These are the activations of a small neural network, seen along a few directions. Each row is one input.
In each table, some parts of the input vary, and every possible input appears once, in random order.
Descriptions start from the smaller parts, as in this example, which fits no table here: one of 5 places around a ring, together with either a single point or (one of 2 separate values, together with one of 4 places along a line) or one of 11 places along a line.
Shared parts are said once, and a part with two or three values counts as separate values.

A family of inputs:
row 1: [-23 -10 -28 -43  -5  14  -6  14 -12   0  55 -40  25]
row 2: [ 12 -31  14  -8 -30  46 -17 -21  -1 -11 -31 -17  -6]
row 3: [ -4  37  -5  16  35 -49   5  13   7  19   8  16   9]
row 4: [ -5  -8 -33 -22   0  11   8   3  -9 -14  65 -42  33]
row 5: [ 31 -28   8  13 -29  43   0 -28   3 -19 -20 -17   4]
row 6: [ 30 -13  -4  20   1  27   7 -22 -10   7 -24 -52 -11]
row 7: [-24  35  -9   8  31 -39   6  12 -15  40  -3 -22 -19]
row 8: [ -5  16   7   4   9 -29   3  17  23 -20  11  61  15]
row 9: [  7  -7  15  -8 -22   1   6   6  24 -42  12  70  10]
row 10: [-25  32   0  -3  35 -45  -6  19   4  30   0  20   2]
row 11: [ -5  39 -11  28  33 -44  12   7 -11  27   9 -25 -11]
row 12: [-10  -9  21 -24 -23   4  -5  11  20 -26   3  73   2]
row 13: [ 17   7  -7  25  14  -5  19 -12 -18  19 -10 -53 -22]
row 14: [-27  12  15 -13  10 -25  -8  26  20  -9   2  66   9]
row 15: [ -4   4  -6   3  13  -3   5  -5 -18  31 -23 -49 -31]
row 16: [ 21 -28  10  12 -35  28  -4 -16   6 -33  -3  32  12]
row 17: [ 11 -15  -1   0   0  29  -6 -16 -12  19 -38 -50 -24]
row 18: [  3 -32  14  -9 -37  35 -19 -10  -2 -21 -12  30   1]
Question: What is each input in this table made of?
Answer: one of 2 separate values, together with either a single point or one of 8 places around a ring
Question: The inputs of row 12 and row 9 match in every part but the choice among 2 separate values. If row 17 is changed in the same way as row 12 into row 9, which row does it become?
Answer: row 6

A family of inputs:
row 19: [-18 -36  21 -22 -24  21 -33  13  12 -27  15  49  31]
row 20: [ -3  20 -10  51  33 -19   0  -2 -10  34 -27 -38 -14]
row 21: [ 41   1 -32  34  -1  -3  29 -14   2 -35  75 -34  47]
row 22: [-15  27  -9 -22  45 -38   5  27   1  21   6 -35   1]
row 23: [-35  29 -19   5  24 -23 -14   4 -11  31  -6 -63   0]
row 24: [ -6 -35   0 -30 -22  55  -2   0  20 -22  -1   9  13]
row 25: [ 14 -14   0  18  -5  14  24 -16 -38  19 -23 -43 -39]
row 26: [  2  23  17   7 -18 -12  13  14   7 -28   4  68 -16]
row 27: [ 12  24   2  29  46 -32  17   9  11  23 -18 -14 -21]
row 28: [  8 -14  -5 -26 -10  38 -27 -14 -15  10  -1 -36   1]
row 29: [ 38 -21  -2   9 -16  31 -13 -27 -15   6 -34 -15  -7]
row 30: [ 13 -19  36   8 -38  11 -19  -8  23 -41 -19  55  16]
row 31: [ -1  33  16  14  17 -37   8  -6  17  22  -3  48   4]
row 32: [-31  19 -11 -26  22 -44  -2  12   0  22  22  35  20]
row 33: [-28  -1  -6 -30  -7 -11  -4  37  -2 -18  35  61  -1]
row 34: [ 25 -28  10  -1 -32  35   7 -19  26 -40 -34  23   0]
row 35: [-17  -7  -6 -18 -14  13  11  -9 -26  25  10 -70 -36]
Question: What is each input in this table made of?
Answer: either a single point or (one of 2 separate values, together with one of 8 places around a ring)

A family of inputs:
row 36: [  9 -15  15   0 -19  18  -7 -10   7 -12 -21  29  -2]
row 37: [ -4   8   2   8  12  -6  -3  -1  -8  23 -25 -23 -18]
row 38: [ 20 -25   1   0 -25  27   2  -8  13 -40  19  19  24]
row 39: [ 28 -19  14  17 -29  24   3 -16  11 -33 -11  35   3]
row 40: [ 14  23  -9  30  29 -20  16 -10 -11  29 -18 -55 -19]
row 41: [-13   3 -13  -7   8  -3  -1   3 -14  17  13 -37   0]
row 42: [-21  -9  -4 -33  -8  13 -10   8  -5   3  10  -5  -1]
row 43: [  1 -20   1 -19 -19  22  -6  -1   6 -21  14  12  15]
row 44: [  7  16 -23  16  26 -16  15  -5 -18  25  18 -65  -2]
row 45: [-11  -8  13 -12  -6   9 -11   2  -3   9 -29  11 -17]
row 46: [-30  46   3  -1  32 -70   4  38  22   0  31  80  16]
Question: What is each input in this table made of?
Answer: either a single point or (one of 2 separate values, together with one of 5 places along a line)

A family of inputs:
row 47: [ -7  26 -28  14  37 -23  13  -1 -30  50   8 -91 -19]
row 48: [  0  30 -15  23  44 -26  11  -4 -20  51 -22 -82 -27]
row 49: [-10  19   8   9  11 -32   1  12  12   0   1  47   7]
row 50: [-12  -4   1 -18  -6   5  -9   8   5  -7  14  14  10]
row 51: [ 13 -16   9   1 -16  21  -3  -7   1 -12 -18  13  -7]
row 52: [ 18 -35   0  -5 -30  47  -6 -17  -2 -23   1 -19   9]
row 53: [ -5   0  12  -3  -6   0  -8   3   5  -2 -13  28  -5]
row 54: [-13  17  -3  -8  11 -28   0  15  12  -5  27  35  19]
row 55: [  4 -20   0 -11 -17  26  -2  -3   2 -17   9  -1   8]
row 56: [ 26 -31  12   5 -30  41  -4 -25  -2 -17 -25  -6  -5]
row 57: [-10   5  -3 -11   1 -13   4  11   9 -11  22  25  12]
row 58: [ -3   9   8   5   1 -17   3   8   9  -7  -4  38  -2]
Question: The inputs of row 58 and row 57 match in every part but one. If row 49 is changed in the same way as row 58 into row 57, which row does it become?
Answer: row 54
Question: What is each input in this table made of?
Answer: one of 2 separate values, together with either a single point or one of 5 places along a line
Question: Change only the choice among 2 separate values in row 55. List by row number the other rows that result.
Answer: row 51

A family of inputs:
row 59: [ -9  14   1  25  12 -16   8  -2 -22  39 -39 -40 -37]
row 60: [-22  12  15  -8  11 -18 -15  20  20   0 -19  69   4]
row 61: [ 35 -29  18  14 -20  36   4 -18   2 -16 -35  -4 -16]
row 62: [  7  -9 -13  -6   1  26  -8 -15  -8   9  -7 -65   4]
row 63: [ 16 -24  23  -8 -36  27 -14 -13  -1 -20 -29  46 -10]
row 64: [-10   7   3  -2  10 -20 -11  15  23 -12  13  49  34]
row 65: [ -8   2  26  -4 -19   4  -9   9  13 -21 -15  68 -11]
row 66: [-14  32   3   8  31 -39   9   5 -12  45 -20  -1 -27]
row 67: [  9 -31   2 -15 -41  35  -7 -14  -1 -28  11  23  17]
row 68: [ -1  33  -1  21  33 -38  11   0  -6  40 -11  -5 -15]
row 69: [-10  -9   9 -12 -24   7  -3   7  12 -34  26  39  18]
row 70: [ 19 -34  -3  -8 -23  48   8 -14  -5 -22  -4 -23   0]
row 71: [ 15  -6  -6  12   9  17  -6 -24  -3  10 -18 -59   2]
row 72: [  5  -4  15   6   2  12  -8 -17  -4  26 -52 -42 -22]
row 73: [-11  12   9   0  13 -21 -13  16  25  -5  -6  60  18]
row 74: [-21  19 -16 -23  19 -34  13  25   0  -1  45  -5   7]
row 75: [ 26 -25  17   5 -35  26 -13 -16   4 -24 -19  40   1]
row 76: [  2  14  -6  36  17 -16   9  -9 -18  32 -25 -46 -25]
row 77: [ -1 -35  -7 -28 -43  42  -5 -11  -3 -24  27  14  18]
row 78: [  2  -5  14   6 -21   5  -5   5  16 -33  12  50  17]
row 79: [-31  -6  -5 -33   3 -13 -13  22  13 -12  43  27  35]
row 80: [-14  24  -9 -10  22 -38  14  19   2  -1  29   5   6]
row 81: [ -6   8 -24  12  14  -5   4   3 -27  23  11 -66 -13]
row 82: [ -1  -9 -23 -23   1  31  -9  -7  -7  12  11 -73   8]
row 83: [-19 -15   2 -24 -27  11  -3  10  10 -32  42  31  20]
row 84: [ 24 -30  23   3 -20  36   2 -15  -2 -11 -45   2 -29]
row 85: [-16  21 -24 -18  29 -24   2  16 -19  28  43 -40   4]
row 86: [ 10 -36 -13 -21 -25  53   9  -8  -4 -19  14 -30   2]
row 87: [  3   0  19   7 -18   2  -7   5  19 -26  -5  61   1]
row 88: [  0  29 -11  17  36 -35  10   1 -11  30  12 -19   0]
row 89: [ 23 -27   8   2 -35  29  -9 -18   4 -29   1  30  15]
row 90: [-16  35   7   3  21 -42  15  18   8  14 -19  37 -24]
row 91: [-13   6 -31  -5  11   2   0   8 -28  22  25 -74  -9]
row 92: [ -9  25 -18  -2  31 -31   6  10 -17  28  26 -30   2]
row 93: [  5  11 -15  35  19 -11   8  -9 -21  23  -6 -56 -13]
row 94: [-23   2   0 -19   5 -18 -11  21  16 -14  26  37  36]
row 95: [ -1  34   2  15  23 -42  18  12  14   9  -6  29 -11]
row 96: [ 17  -4   8  17   7  13  -7 -25   1  19 -39 -47 -10]
row 97: [  0  31  -6  12  24 -41  19  11  13  -1  15  17   5]
row 98: [ 35 -30   7  13 -18  39   8 -21   2 -23 -15 -13  -2]
Question: What is each input in this table made of?
Answer: one of 5 places along a line, together with one of 8 places around a ring
Question: The inputs of row 83 and row 69 match in every part but the place on the line of 5. If row 79 is changed in the same way as row 83 into row 69, which row does it become?
Answer: row 94
Question: The inputs of row 82 and row 96 match in every part but the place on the line of 5. If row 77 is changed in the same way as row 82 into row 96, which row does it become?
Answer: row 75
Question: A walk changes only the place on the ring of 8. It starts at row 90 and steps to row 60. List the rest of the walk in order.
Answer: row 65, row 63, row 84, row 72, row 59, row 66
Question: Change only the place on the line of 5 in row 95. List by row number the other rows that result.
Answer: row 74, row 80, row 90, row 97
Question: A walk changes only the place on the line of 5. It starts at row 86 and steps to row 70. List the rest of the walk in order.
Answer: row 98, row 61, row 84
